Each row below holds a small network's activations on one record, seen along a few directions.
Records have a field called NOZ. Each example row is followed by its value.
The largest differences between rows may come from other fields.
In the rows, zero is written as 500.
Strong random noise was added to every row along 14 fixed directions; ignore it. To show where, here is one row again and again, with new noise each time:
694, 449, 500, 582, 559, 452, 677, 460, 608, 604, 543, 450, 439, 593, 528, 555, 367, 432, 501, 485, 431, 540, 346, 554, 482, 444, 563, 565
493, 588, 473, 323, 556, 503, 705, 241, 220, 732, 357, 252, 430, 486, 462, 696, 322, 684, 682, 137, 253, 458, 595, 754, 460, 643, 428, 466
492, 665, 431, 504, 550, 310, 565, 538, 452, 553, 475, 360, 362, 381, 366, 502, 551, 552, 615, 514, 351, 431, 609, 558, 526, 457, 654, 397
469, 798, 254, 506, 461, 333, 642, 285, 402, 627, 511, 416, 408, 493, 282, 826, 484, 616, 421, 400, 374, 550, 477, 674, 465, 491, 691, 466
365, 353, 397, 557, 543, 314, 451, 513, 574, 562, 377, 436, 439, 402, 326, 546, 683, 621, 643, 489, 510, 444, 424, 550, 551, 502, 370, 389
586, 272, 849, 203, 622, 597, 281, 726, 292, 483, 452, 387, 504, 447, 717, 301, 263, 450, 569, 598, 454, 366, 626, 334, 439, 457, 474, 380
418, 315, 507, 535, 428, 578, 319, 635, 637, 508, 338, 452, 343, 301, 403, 439, 636, 601, 736, 441, 545, 436, 537, 548, 532, 555, 278, 457
422, 548, 634, 405, 226, 737, 478, 538, 508, 535, 417, 756, 570, 397, 453, 558, 518, 547, 576, 538, 582, 494, 581, 295, 521, 384, 541, 527
588, 434, 616, 541, 169, 793, 556, 510, 758, 493, 569, 612, 258, 417, 305, 562, 584, 567, 918, 434, 390, 495, 627, 495, 522, 536, 391, 520
554, 135, 685, 555, 493, 572, 733, 571, 431, 497, 473, 558, 367, 228, 566, 372, 543, 399, 746, 669, 397, 483, 540, 401, 530, 338, 529, 387
438, 662, 587, 543, 340, 510, 731, 542, 479, 653, 373, 252, 240, 213, 293, 635, 414, 639, 884, 420, 282, 418, 671, 547, 498, 461, 605, 377
419, 457, 418, 585, 418, 370, 698, 430, 379, 642, 330, 511, 505, 441, 373, 765, 488, 545, 382, 374, 511, 555, 512, 500, 448, 541, 493, 482
469, 686, 424, 624, 765, 408, 616, 483, 629, 629, 151, 545, 500, 493, 679, 457, 508, 568, 443, 429, 554, 336, 300, 480, 569, 455, 558, 630
304, 320, 637, 449, 329, 429, 634, 616, 438, 690, 262, 538, 589, 422, 368, 543, 608, 719, 818, 259, 420, 467, 630, 511, 499, 624, 189, 383
613, 469, 494, 425, 529, 664, 373, 465, 608, 479, 567, 613, 567, 623, 648, 369, 488, 456, 495, 402, 538, 536, 444, 580, 523, 522, 393, 662
638, 258, 634, 526, 729, 420, 514, 716, 358, 443, 348, 468, 331, 379, 722, 353, 436, 370, 394, 573, 440, 403, 607, 429, 421, 546, 520, 438

478, 403, 495, 214, 538, 297, 355, 381, 406, 581, 621, 326, 713, 804, 259, 452, 554, 605, 685, 287, 403, 438, 635, 538, 575, 671, 257, 409 -> vadin
192, 573, 586, 607, 649, 355, 395, 498, 561, 256, 570, 423, 521, 462, 619, 484, 487, 421, 416, 573, 498, 389, 640, 324, 467, 565, 503, 492 -> pur
274, 623, 527, 400, 678, 478, 453, 308, 343, 302, 629, 255, 433, 450, 522, 565, 437, 521, 595, 498, 371, 357, 653, 492, 497, 585, 528, 418 -> vadin
399, 217, 474, 530, 875, 450, 447, 346, 543, 388, 492, 493, 605, 517, 674, 272, 661, 418, 568, 669, 622, 381, 280, 419, 650, 404, 396, 489 -> vep
637, 528, 466, 494, 245, 595, 567, 124, 581, 340, 878, 720, 513, 742, 209, 733, 550, 259, 342, 617, 565, 555, 722, 134, 577, 430, 758, 612 -> mufo
586, 622, 688, 461, 520, 869, 562, 507, 496, 445, 276, 625, 259, 476, 753, 515, 375, 590, 614, 340, 380, 340, 625, 498, 408, 702, 411, 591 -> ritet
760, 443, 511, 694, 396, 733, 595, 605, 739, 613, 207, 720, 378, 425, 597, 346, 535, 392, 451, 428, 637, 487, 498, 403, 571, 480, 488, 738 -> zef
126, 522, 435, 590, 468, 624, 202, 481, 538, 102, 720, 464, 667, 373, 585, 263, 703, 296, 438, 428, 727, 534, 828, 436, 590, 616, 300, 657 -> zef
507, 258, 627, 713, 507, 351, 520, 579, 604, 284, 823, 167, 588, 611, 448, 316, 435, 114, 473, 430, 582, 557, 824, 331, 550, 645, 358, 620 -> zef
590, 511, 470, 442, 596, 405, 604, 212, 606, 631, 482, 542, 556, 785, 437, 575, 519, 568, 587, 326, 406, 407, 459, 467, 595, 577, 437, 574 -> mufo
331, 560, 505, 528, 594, 536, 788, 371, 339, 505, 278, 826, 452, 345, 708, 587, 669, 670, 542, 481, 352, 434, 444, 563, 472, 509, 506, 434 -> golep
484, 388, 434, 600, 391, 325, 654, 711, 568, 621, 519, 629, 833, 316, 445, 21, 766, 361, 630, 680, 617, 661, 457, 454, 734, 152, 594, 522 -> vadin
214, 445, 632, 592, 360, 615, 314, 397, 706, 280, 725, 453, 569, 431, 521, 561, 420, 374, 493, 528, 584, 536, 624, 304, 488, 494, 425, 583 -> mulol
508, 136, 527, 595, 805, 280, 387, 650, 596, 571, 205, 347, 423, 502, 564, 414, 541, 545, 476, 525, 605, 347, 286, 479, 514, 565, 288, 410 -> golep
415, 261, 523, 449, 604, 315, 375, 676, 339, 482, 556, 249, 543, 427, 488, 426, 493, 509, 545, 577, 498, 545, 470, 619, 441, 513, 372, 309 -> vep
319, 415, 474, 550, 473, 602, 572, 292, 373, 269, 667, 627, 505, 449, 550, 628, 580, 437, 411, 560, 509, 556, 563, 459, 458, 545, 472, 489 -> ritet
422, 565, 524, 556, 537, 278, 546, 384, 858, 531, 729, 514, 681, 766, 456, 381, 598, 531, 733, 377, 357, 498, 450, 535, 597, 528, 372, 583 -> mulol
545, 424, 524, 542, 302, 609, 460, 453, 652, 568, 612, 339, 398, 354, 385, 450, 430, 460, 700, 391, 414, 595, 610, 600, 528, 471, 470, 561 -> mulol
565, 624, 413, 484, 618, 457, 500, 478, 451, 425, 512, 690, 458, 451, 523, 439, 651, 470, 397, 781, 521, 440, 435, 388, 554, 326, 775, 441 -> vep
493, 317, 764, 606, 727, 409, 817, 446, 582, 533, 497, 264, 623, 556, 721, 197, 343, 338, 797, 370, 361, 372, 596, 385, 601, 507, 401, 592 -> pur
125, 580, 489, 616, 204, 409, 660, 537, 572, 517, 458, 921, 951, 587, 390, 558, 779, 587, 452, 462, 701, 623, 489, 304, 570, 471, 355, 552 -> ritet
406, 416, 754, 585, 528, 365, 510, 649, 570, 402, 766, 160, 672, 561, 660, 328, 192, 290, 529, 450, 440, 577, 648, 437, 434, 536, 420, 555 -> pur
665, 456, 481, 386, 539, 569, 498, 309, 541, 409, 691, 891, 301, 621, 602, 687, 556, 599, 450, 650, 225, 514, 324, 590, 357, 499, 614, 421 -> luf
244, 340, 380, 527, 648, 537, 142, 439, 618, 318, 478, 395, 342, 321, 537, 391, 727, 593, 648, 443, 529, 403, 529, 660, 542, 635, 214, 471 -> mufo
369, 753, 617, 376, 396, 583, 469, 507, 528, 486, 748, 459, 780, 558, 594, 321, 408, 491, 631, 455, 467, 593, 563, 543, 555, 392, 520, 567 -> golep

Which value of NOZ does each new row have?
470, 556, 380, 429, 634, 597, 504, 306, 311, 772, 61, 400, 577, 248, 680, 406, 369, 531, 375, 267, 582, 451, 467, 588, 586, 402, 567, 665 -> mulol
553, 213, 326, 784, 495, 191, 682, 592, 494, 385, 769, 631, 637, 578, 428, 557, 652, 239, 149, 737, 635, 781, 344, 487, 442, 411, 562, 465 -> vep
553, 357, 707, 514, 405, 564, 617, 479, 670, 332, 696, 880, 482, 642, 483, 489, 669, 440, 673, 652, 404, 423, 608, 214, 540, 494, 495, 475 -> mufo
217, 526, 435, 574, 409, 460, 375, 428, 369, 437, 454, 297, 343, 317, 439, 929, 301, 583, 273, 428, 486, 561, 536, 580, 283, 643, 475, 413 -> pur
614, 447, 537, 453, 472, 507, 564, 405, 511, 724, 495, 182, 510, 291, 372, 322, 347, 392, 726, 599, 513, 493, 484, 414, 696, 171, 720, 507 -> mufo
437, 540, 467, 554, 583, 419, 665, 404, 410, 616, 271, 475, 503, 409, 467, 664, 463, 535, 410, 565, 570, 408, 358, 379, 533, 371, 658, 457 -> golep
548, 740, 409, 448, 598, 595, 503, 345, 413, 547, 418, 452, 404, 503, 680, 607, 327, 555, 370, 323, 415, 500, 486, 694, 429, 573, 571, 622 -> mufo
578, 384, 432, 324, 615, 405, 453, 523, 167, 609, 235, 407, 460, 427, 447, 360, 610, 584, 530, 357, 451, 398, 682, 577, 545, 621, 425, 393 -> ritet
338, 274, 418, 433, 250, 439, 271, 599, 460, 589, 462, 651, 648, 485, 349, 634, 630, 633, 392, 422, 619, 667, 454, 570, 439, 564, 261, 418 -> mufo
